Each row below holds a small network's activations on one record, seen along a few directions.
Each row is followed by the record's values for the fields ZURA, SOTU, LORUR, TAMAL, ZEROG, SUFA.
Not every record has every field; a missing one is written absent.
Other fields move the rows too, some of them a lot.
In the rows, 500 means zero.
Random noise pushes rows far along 4 fixed directions. That doesn't count. These rows show it; they differ only by the noise:
[445 498 437 626 310 476 556 322 470 659 507 498 502 603 546 767 458 543
 511 398 644 537 529]
[392 397 257 575 677 277 561 644 490 263 359 432 497 180 259 248 423 538
 590 653 379 576 658]
[352 520 295 485 376 405 651 405 436 459 484 510 440 482 460 483 450 526
 540 441 603 432 636]
[433 537 522 608 371 493 559 456 398 530 491 592 388 463 523 511 570 483
 590 270 515 521 550]
[496 401 572 602 508 492 490 568 480 558 420 471 494 407 550 492 544 505
 482 493 474 530 455]
[470 369 339 670 546 352 498 473 553 533 403 376 605 406 388 648 373 582
 499 669 523 633 545]

[489 417 458 320 643 574 392 609 517 553 462 394 621 435 596 450 500 501
 403 731 501 387 403] => ZURA=zilo, SOTU=tusiv, LORUR=tunin, TAMAL=absent, ZEROG=luvob, SUFA=nizo
[477 493 404 517 502 435 467 401 654 591 507 472 541 567 444 496 387 550
 457 609 755 416 462] => ZURA=vafem, SOTU=bubek, LORUR=finaf, TAMAL=vib, ZEROG=absent, SUFA=absent
[619 411 535 666 738 445 409 740 525 392 365 460 562 285 416 397 599 507
 501 596 129 728 618] => ZURA=absent, SOTU=absent, LORUR=absent, TAMAL=absent, ZEROG=luvob, SUFA=nizo
[655 349 832 719 564 613 375 667 590 639 432 651 481 377 536 492 588 474
 602 348 458 696 294] => ZURA=zilo, SOTU=absent, LORUR=absent, TAMAL=absent, ZEROG=absent, SUFA=fevi
[402 531 530 311 549 500 559 523 471 345 469 578 385 366 469 149 461 444
 497 523 614 358 558] => ZURA=zilo, SOTU=gakur, LORUR=sep, TAMAL=vib, ZEROG=luvob, SUFA=nizo
[607 512 603 623 608 571 341 657 450 621 461 548 517 418 491 540 592 457
 497 474 329 564 424] => ZURA=absent, SOTU=absent, LORUR=absent, TAMAL=absent, ZEROG=luvob, SUFA=absent
[427 666 410 417 418 447 513 464 344 413 585 635 480 500 419 398 550 467
 595 327 436 384 650] => ZURA=zilo, SOTU=gakur, LORUR=finaf, TAMAL=san, ZEROG=luvob, SUFA=nizo
[490 568 344 512 344 509 564 386 428 544 538 509 507 689 510 690 565 588
 511 448 426 514 655] => ZURA=absent, SOTU=absent, LORUR=absent, TAMAL=absent, ZEROG=luvob, SUFA=nizo
[582 385 734 534 699 558 286 685 582 557 402 395 595 432 609 496 614 457
 413 598 327 614 299] => ZURA=lumam, SOTU=bubek, LORUR=finaf, TAMAL=san, ZEROG=luvob, SUFA=nizo
[448 668 307 403 607 355 474 562 453 385 570 577 438 358 214 194 383 546
 646 414 578 488 475] => ZURA=zilo, SOTU=bubek, LORUR=finaf, TAMAL=vib, ZEROG=absent, SUFA=absent
[573 388 707 459 658 510 520 622 539 438 357 468 495 441 490 354 488 460
 524 575 419 592 294] => ZURA=zilo, SOTU=absent, LORUR=absent, TAMAL=san, ZEROG=luvob, SUFA=fevi
[564 447 531 584 428 427 507 309 596 519 468 545 468 484 462 611 358 622
 538 471 731 519 492] => ZURA=zilo, SOTU=gakur, LORUR=finaf, TAMAL=vib, ZEROG=absent, SUFA=nizo
[437 485 186 266 240 381 593 382 605 577 561 320 545 720 519 723 338 502
 430 695 685 448 603] => ZURA=lumam, SOTU=absent, LORUR=absent, TAMAL=absent, ZEROG=luvob, SUFA=absent
[621 360 791 654 501 576 446 463 499 563 446 428 490 580 624 579 508 522
 544 449 473 645 212] => ZURA=zilo, SOTU=absent, LORUR=absent, TAMAL=vib, ZEROG=rabag, SUFA=fevi
[468 479 474 545 543 404 466 459 498 340 501 536 433 344 381 389 443 498
 553 497 466 574 648] => ZURA=zilo, SOTU=gakur, LORUR=finaf, TAMAL=vib, ZEROG=luvob, SUFA=nizo
[517 525 554 455 544 498 429 451 486 613 516 439 557 577 474 605 318 551
 499 632 572 538 417] => ZURA=zilo, SOTU=absent, LORUR=absent, TAMAL=vib, ZEROG=luvob, SUFA=nizo
[574 393 515 294 610 514 507 699 594 498 402 291 567 431 652 292 506 455
 292 845 405 379 393] => ZURA=absent, SOTU=absent, LORUR=absent, TAMAL=absent, ZEROG=luvob, SUFA=absent
[492 564 496 491 463 461 462 411 424 569 555 529 527 600 458 728 396 534
 566 434 492 548 438] => ZURA=zilo, SOTU=absent, LORUR=absent, TAMAL=san, ZEROG=luvob, SUFA=nizo
[519 662 462 601 452 257 436 540 618 459 512 528 455 411 356 501 454 503
 684 482 561 608 475] => ZURA=lumam, SOTU=bubek, LORUR=finaf, TAMAL=san, ZEROG=absent, SUFA=absent
[486 432 432 715 446 427 498 447 524 556 427 469 564 461 451 691 437 551
 498 532 524 613 549] => ZURA=absent, SOTU=absent, LORUR=absent, TAMAL=absent, ZEROG=rabag, SUFA=fevi
[518 495 523 536 639 538 391 620 481 606 478 521 562 430 571 518 557 474
 440 544 348 516 532] => ZURA=absent, SOTU=absent, LORUR=absent, TAMAL=absent, ZEROG=luvob, SUFA=nizo
[457 582 357 596 462 475 492 521 453 495 495 627 508 450 448 482 576 445
 566 354 350 575 770] => ZURA=absent, SOTU=absent, LORUR=absent, TAMAL=absent, ZEROG=luvob, SUFA=nizo
[590 520 591 427 536 551 431 440 481 582 528 382 583 673 506 610 418 644
 425 686 598 572 225] => ZURA=zilo, SOTU=bubek, LORUR=finaf, TAMAL=vib, ZEROG=luvob, SUFA=nizo
[525 472 592 712 603 461 296 541 635 596 441 558 528 430 460 658 548 518
 553 338 471 650 512] => ZURA=lumam, SOTU=bubek, LORUR=finaf, TAMAL=san, ZEROG=absent, SUFA=nizo
[599 563 603 572 375 693 461 434 478 701 565 561 526 688 571 736 518 449
 526 370 533 555 434] => ZURA=zilo, SOTU=absent, LORUR=absent, TAMAL=absent, ZEROG=luvob, SUFA=absent
[502 544 592 578 462 538 373 446 539 597 480 512 496 622 594 747 614 477
 488 367 457 595 510] => ZURA=lumam, SOTU=bubek, LORUR=finaf, TAMAL=san, ZEROG=luvob, SUFA=nizo
[516 560 600 734 360 573 435 459 434 614 483 705 465 509 538 637 643 443
 568 246 394 611 535] => ZURA=absent, SOTU=absent, LORUR=absent, TAMAL=absent, ZEROG=luvob, SUFA=fevi
[453 425 565 402 516 545 565 550 552 531 460 509 577 567 602 416 477 396
 420 566 529 386 442] => ZURA=zilo, SOTU=absent, LORUR=absent, TAMAL=san, ZEROG=luvob, SUFA=fevi
[428 585 379 432 427 510 590 427 441 350 552 550 362 458 419 431 423 454
 633 399 477 475 571] => ZURA=zilo, SOTU=absent, LORUR=absent, TAMAL=absent, ZEROG=luvob, SUFA=absent
[440 473 495 577 420 475 474 480 458 609 640 537 531 605 537 571 458 462
 508 414 512 506 597] => ZURA=zilo, SOTU=absent, LORUR=absent, TAMAL=san, ZEROG=rabag, SUFA=nizo
[472 340 241 416 413 449 655 290 634 398 537 299 561 612 513 616 411 542
 383 780 591 423 594] => ZURA=zilo, SOTU=gakur, LORUR=finaf, TAMAL=absent, ZEROG=luvob, SUFA=absent
[515 400 440 534 578 547 407 637 593 534 537 564 574 347 545 419 515 440
 375 461 554 406 524] => ZURA=zilo, SOTU=sanoz, LORUR=sep, TAMAL=absent, ZEROG=absent, SUFA=absent
[410 466 517 286 376 578 640 576 429 555 488 529 427 537 724 311 630 441
 335 414 577 229 576] => ZURA=absent, SOTU=absent, LORUR=absent, TAMAL=absent, ZEROG=rabag, SUFA=nizo
[648 435 705 649 475 510 436 469 599 612 470 531 579 457 496 598 470 493
 503 404 588 504 328] => ZURA=zilo, SOTU=gakur, LORUR=finaf, TAMAL=san, ZEROG=absent, SUFA=absent
[411 598 583 611 537 423 402 479 440 577 540 533 493 460 398 629 472 507
 629 374 592 598 397] => ZURA=lumam, SOTU=bubek, LORUR=finaf, TAMAL=san, ZEROG=rabag, SUFA=nizo
[443 557 216 446 460 437 537 375 514 591 539 439 546 583 415 660 368 517
 458 600 556 472 622] => ZURA=absent, SOTU=absent, LORUR=absent, TAMAL=absent, ZEROG=luvob, SUFA=absent
[373 673 483 683 301 496 540 303 437 503 597 592 413 541 379 716 452 536
 703 217 673 656 483] => ZURA=lumam, SOTU=bubek, LORUR=finaf, TAMAL=absent, ZEROG=rabag, SUFA=fevi
[532 404 500 523 489 436 515 471 591 507 464 544 594 437 496 468 451 520
 475 454 627 403 480] => ZURA=zilo, SOTU=gakur, LORUR=finaf, TAMAL=san, ZEROG=absent, SUFA=nizo
[495 566 281 683 484 344 495 349 569 490 535 619 544 427 268 543 332 498
 599 320 691 597 654] => ZURA=zilo, SOTU=gakur, LORUR=finaf, TAMAL=vib, ZEROG=absent, SUFA=absent
[377 585 420 317 475 555 474 610 460 564 585 421 606 551 512 489 466 564
 400 640 642 317 455] => ZURA=lumam, SOTU=bubek, LORUR=finaf, TAMAL=absent, ZEROG=rabag, SUFA=nizo
[492 400 460 575 640 398 474 492 561 402 468 319 558 438 413 383 506 533
 568 639 404 592 581] => ZURA=vafem, SOTU=gakur, LORUR=finaf, TAMAL=san, ZEROG=rabag, SUFA=nizo
[564 476 524 737 551 491 430 646 572 519 425 645 487 285 426 379 559 428
 522 308 404 587 624] => ZURA=absent, SOTU=absent, LORUR=absent, TAMAL=absent, ZEROG=absent, SUFA=absent
[468 338 460 657 327 511 598 371 674 500 448 636 481 471 541 598 388 476
 497 344 719 530 593] => ZURA=zilo, SOTU=absent, LORUR=absent, TAMAL=absent, ZEROG=absent, SUFA=fevi
[371 550 559 530 352 504 664 411 468 410 492 629 374 396 449 368 511 429
 640 296 744 450 547] => ZURA=navu, SOTU=gakur, LORUR=finaf, TAMAL=absent, ZEROG=rabag, SUFA=fevi

Which values does each new row have?
[496 373 710 416 572 500 478 565 619 595 544 532 549 405 605 351 446 485
 335 629 637 304 410] => ZURA=zilo, SOTU=gakur, LORUR=finaf, TAMAL=san, ZEROG=absent, SUFA=nizo
[559 451 546 483 558 563 498 597 488 392 510 519 502 431 569 437 633 470
 438 458 349 546 591] => ZURA=zilo, SOTU=gakur, LORUR=finaf, TAMAL=absent, ZEROG=luvob, SUFA=nizo
[565 365 404 398 508 417 613 372 586 377 409 320 470 586 444 553 286 582
 435 716 600 553 404] => ZURA=zilo, SOTU=absent, LORUR=absent, TAMAL=vib, ZEROG=luvob, SUFA=absent
[524 538 416 564 400 512 595 400 459 511 544 511 420 621 498 630 558 504
 498 391 425 563 583] => ZURA=absent, SOTU=absent, LORUR=absent, TAMAL=absent, ZEROG=luvob, SUFA=absent
[481 587 475 507 553 428 576 371 477 342 471 528 406 405 332 404 454 436
 685 419 511 527 519] => ZURA=zilo, SOTU=gakur, LORUR=finaf, TAMAL=san, ZEROG=luvob, SUFA=absent
[420 465 281 513 497 458 532 422 593 578 515 515 570 512 515 555 424 555
 437 547 550 408 671] => ZURA=absent, SOTU=absent, LORUR=absent, TAMAL=absent, ZEROG=absent, SUFA=nizo
[432 522 344 382 527 470 423 521 555 522 461 419 570 581 477 555 495 478
 416 649 562 346 513] => ZURA=lumam, SOTU=bubek, LORUR=finaf, TAMAL=san, ZEROG=luvob, SUFA=absent
[572 544 600 606 693 469 268 587 530 655 530 527 610 417 373 477 411 594
 567 559 559 612 322] => ZURA=zilo, SOTU=bubek, LORUR=finaf, TAMAL=vib, ZEROG=absent, SUFA=nizo
[558 546 395 583 502 427 580 456 436 304 473 466 465 523 302 568 417 553
 661 441 406 636 508] => ZURA=zilo, SOTU=absent, LORUR=absent, TAMAL=san, ZEROG=luvob, SUFA=absent
[397 603 236 581 585 321 524 465 569 210 477 461 416 308 149 440 396 512
 676 574 408 692 700] => ZURA=lumam, SOTU=bubek, LORUR=finaf, TAMAL=absent, ZEROG=luvob, SUFA=absent
[466 439 235 514 501 440 600 436 547 468 487 377 622 609 589 632 468 577
 375 717 451 478 659] => ZURA=absent, SOTU=absent, LORUR=absent, TAMAL=absent, ZEROG=luvob, SUFA=nizo
[554 487 464 675 496 542 477 472 584 715 550 612 536 536 590 645 521 454
 430 367 543 492 578] => ZURA=absent, SOTU=absent, LORUR=absent, TAMAL=absent, ZEROG=absent, SUFA=absent
[510 536 467 437 342 658 505 484 493 679 524 531 542 662 685 555 589 419
 328 443 528 315 579] => ZURA=absent, SOTU=absent, LORUR=absent, TAMAL=absent, ZEROG=luvob, SUFA=absent
[485 528 575 517 472 586 494 512 542 518 528 377 492 531 518 598 470 530
 419 520 610 473 404] => ZURA=lumam, SOTU=bubek, LORUR=finaf, TAMAL=absent, ZEROG=rabag, SUFA=absent
[532 569 515 502 671 445 416 649 409 467 515 407 660 360 330 401 432 545
 590 580 446 507 469] => ZURA=zilo, SOTU=gakur, LORUR=finaf, TAMAL=san, ZEROG=rabag, SUFA=nizo
[434 550 312 459 339 540 565 412 464 585 550 548 544 671 580 593 571 500
 430 439 471 419 718] => ZURA=absent, SOTU=absent, LORUR=absent, TAMAL=absent, ZEROG=luvob, SUFA=nizo
[478 400 399 476 614 424 631 670 504 264 409 436 403 304 459 171 572 443
 466 547 323 482 642] => ZURA=absent, SOTU=absent, LORUR=absent, TAMAL=absent, ZEROG=rabag, SUFA=absent
[428 488 393 409 551 479 597 629 446 396 452 459 421 365 497 254 515 454
 448 501 482 343 607] => ZURA=absent, SOTU=absent, LORUR=absent, TAMAL=absent, ZEROG=rabag, SUFA=absent
[496 594 455 275 286 642 636 418 412 619 572 507 430 765 689 555 595 491
 351 436 563 262 474] => ZURA=absent, SOTU=absent, LORUR=absent, TAMAL=absent, ZEROG=luvob, SUFA=absent
[458 414 300 317 512 522 553 524 543 425 503 386 532 511 529 441 389 481
 403 703 511 346 548] => ZURA=zilo, SOTU=absent, LORUR=absent, TAMAL=absent, ZEROG=luvob, SUFA=absent
[363 631 467 268 555 444 512 520 466 390 496 463 445 460 405 289 458 501
 514 553 523 402 488] => ZURA=lumam, SOTU=bubek, LORUR=finaf, TAMAL=san, ZEROG=luvob, SUFA=nizo
[447 627 442 462 516 424 507 409 437 524 507 536 458 568 327 515 336 545
 655 493 589 603 515] => ZURA=zilo, SOTU=absent, LORUR=absent, TAMAL=vib, ZEROG=luvob, SUFA=nizo
